A small network was shown many inputs. Here are its activations along a few directions, one row for each input.
In each table, some parts of the input vary, and every possible input appears once, in random order.
A made-up example of a description, with smaller parts first: one of 8 places around a ring, together with either a single point or one of 9 places along a line or (one of 2 separate values, together with one of 6 places along a line).
Shared parts are said once, and a part with two or three values counts as separate values.
(in the rows, 128 means zero)

Other details of the inputs shift rows strongly along three fixed directions, in all tables alike. That doesn't count.

Rows:
row 1: [132 157 142 141 161 137 125 156 112 127 132]
row 2: [122 156 140 137 166 131 130 157 121 128 128]
row 3: [125 165 130 129 159 145 123 140 128 125 132]
row 4: [131 125 120 123  96 130 132 117 134 153 134]
row 5: [119 160 150 143 167 141 136 146 114 123 141]
row 6: [211 123  77  82 159 178 128 123 145  60  89]
row 7: [170  83 140 102 119  12   8  83 161  29 155]
row 8: [121 104 125 128 103 133 139 124 140 144 128]
row 9: [124 165 136 129 162 139 125 141 134 132 125]
row 10: [126 156 143 141 164 132 129 158 119 128 128]
row 11: [119 104 125 124 102 138 136 121 130 141 138]
row 12: [125 124 119 117  98 131 133 116 131 150 138]
row 13: [114 105 119 127 102 136 138 123 135 138 136]
row 14: [116 114 125 118  96 126 143 127 129 137 124]
row 15: [119 125 116 116 101 126 137 118 141 150 132]
row 16: [128 115 129 125  91 130 137 125 121 140 126]
row 17: [122 113 113 123  99 124 140 132 126 141 136]
row 18: [124 114 129 123  94 126 141 127 129 140 120]
row 19: [202 110  72  71 164 185 120 124 155  59  82]
row 20: [120 113 120 123 104 124 151 121 137 138 134]
row 21: [108 152 143 157 175 125 126 129  98 131 105]
row 22: [108 148 147 141 167 141 128 148 129 125 133]
row 23: [125 105 126 132 100 135 137 123 137 144 130]
row 24: [128 115 129 126  91 128 139 126 125 140 122]
row 25: [131 113 124 130  99 127 146 119 129 141 136]
row 26: [119 156 139 135 165 132 131 157 120 125 131]
row 27: [114  95 111 141 120 126 137 101 121 150 111]
row 28: [119 147 127 153 179 125 127 134 101 133 110]
row 29: [132 167 139 136 158 142 122 141 129 132 128]
row 30: [122 114 128 119  93 131 138 124 119 138 130]
row 31: [121 149 151 147 163 146 122 147 121 126 134]
row 32: [116 162 155 151 168 133 138 150 123 129 133]
row 33: [112 161 152 147 170 132 140 149 125 128 133]
row 34: [105 125 179 142 132  35  57 114 144  87 152]
row 35: [117 115 122 122  93 129 140 126 124 135 128]
row 36: [120 114 118 127 101 127 149 120 132 135 138]
row 37: [115 128 177 149 139  51  70 111 136  93 168]
row 38: [121 160 157 138 158 141 123 149 106 122 131]
row 39: [133 113 120 128  97 123 139 132 127 146 131]
row 40: [127 125 119 121  99 126 135 119 141 153 128]
row 41: [119 117 104 135 115 119 134  96 122 159 110]
row 42: [208 119  70  69 157 176 118 131 133  62  94]
row 43: [123 104 127 125 101 138 135 121 129 143 137]
row 44: [119 104 108 142 118 116 149  98 118 147 112]
row 45: [129 124 121 118  97 131 132 115 130 153 137]
Each input here is: one of 5 separate values, together with either a single point or one of 8 places around a ring.
- The inputs of row 26 and row 22 match in every part but the choice among 5 separate values. If row 1 is changed in the same way as row 26 into row 22, which row does it become? => row 31
- Change only the choice among 5 separate values in row 38. List by row number the other rows that result. => row 7, row 37, row 43, row 45
- Change only the choice among 5 separate values in row 33. List by row number the other rows that result. => row 2, row 9, row 19, row 34

Rows:
row 46: [130 159 148 133 133 114 123 144 126 129 154]
row 47: [111 136 142 148 154 124 117 119 128 129 133]
row 48: [194 126 128  91 180 163 103 166 127  19 113]
row 49: [131  39 106 115  26  45  92  54 143 127 136]
row 50: [183 143 113 106 200 129  86 119 127  45  90]
row 51: [111 133 141 147 157 122 117 123 127 131 134]
row 52: [128 102  64 112  87 215 222 133 120 199  94]
row 53: [185 139 106 107 202 130  78 123 123  51  97]
row 54: [140  88  87  95  65 249 243 170 123 167 114]
row 55: [113 159 150 124 133 123 114 147 139 129 148]
row 56: [ 40 200 227 193 152 100 116 172 118 189 187]
row 57: [ 51 205 209 184 150 103 133 181  92 186 170]
row 58: [123  40 108 113  30  52  97  52 166 124 142]
row 59: [108 145 129 151 135 159 169 135  96 166 113]
row 60: [103 135 145 152 154  97 113 127 135 128 135]
row 61: [ 45 201 218 195 158  90 130 169 123 184 201]
row 62: [191 140  95 102 203 145  92 130 123  51  86]
row 63: [201 161 114  83 180 159  80 143 136  52 102]
row 64: [205 162 110  85 182 156  87 143 139  50 112]
row 65: [109 137 145 154 148  88 113 129 114 129 127]
row 66: [109 139 126 150 138 159 165 139  93 171 117]
row 67: [134 107  64 105  87 232 236 128 121 195  84]
row 68: [118  33 112 117  31  31  82  56 166 129 153]
row 69: [130  55 125 100   9  38  79  71 185 127 177]
row 70: [102 137 150 152 152  99 115 123 136 126 131]
row 71: [134 107  68 114  80 206 228 132 102 197  79]
- What do these inputs look like to the network? => one of 2 separate values, together with either a single point or one of 4 places along a line or one of 8 places around a ring
- The inputs of row 60 and row 65 match in every part but the choice among 2 separate values. If row 47 is changed in the same way as row 60 into row 65, which row does it become? => row 49
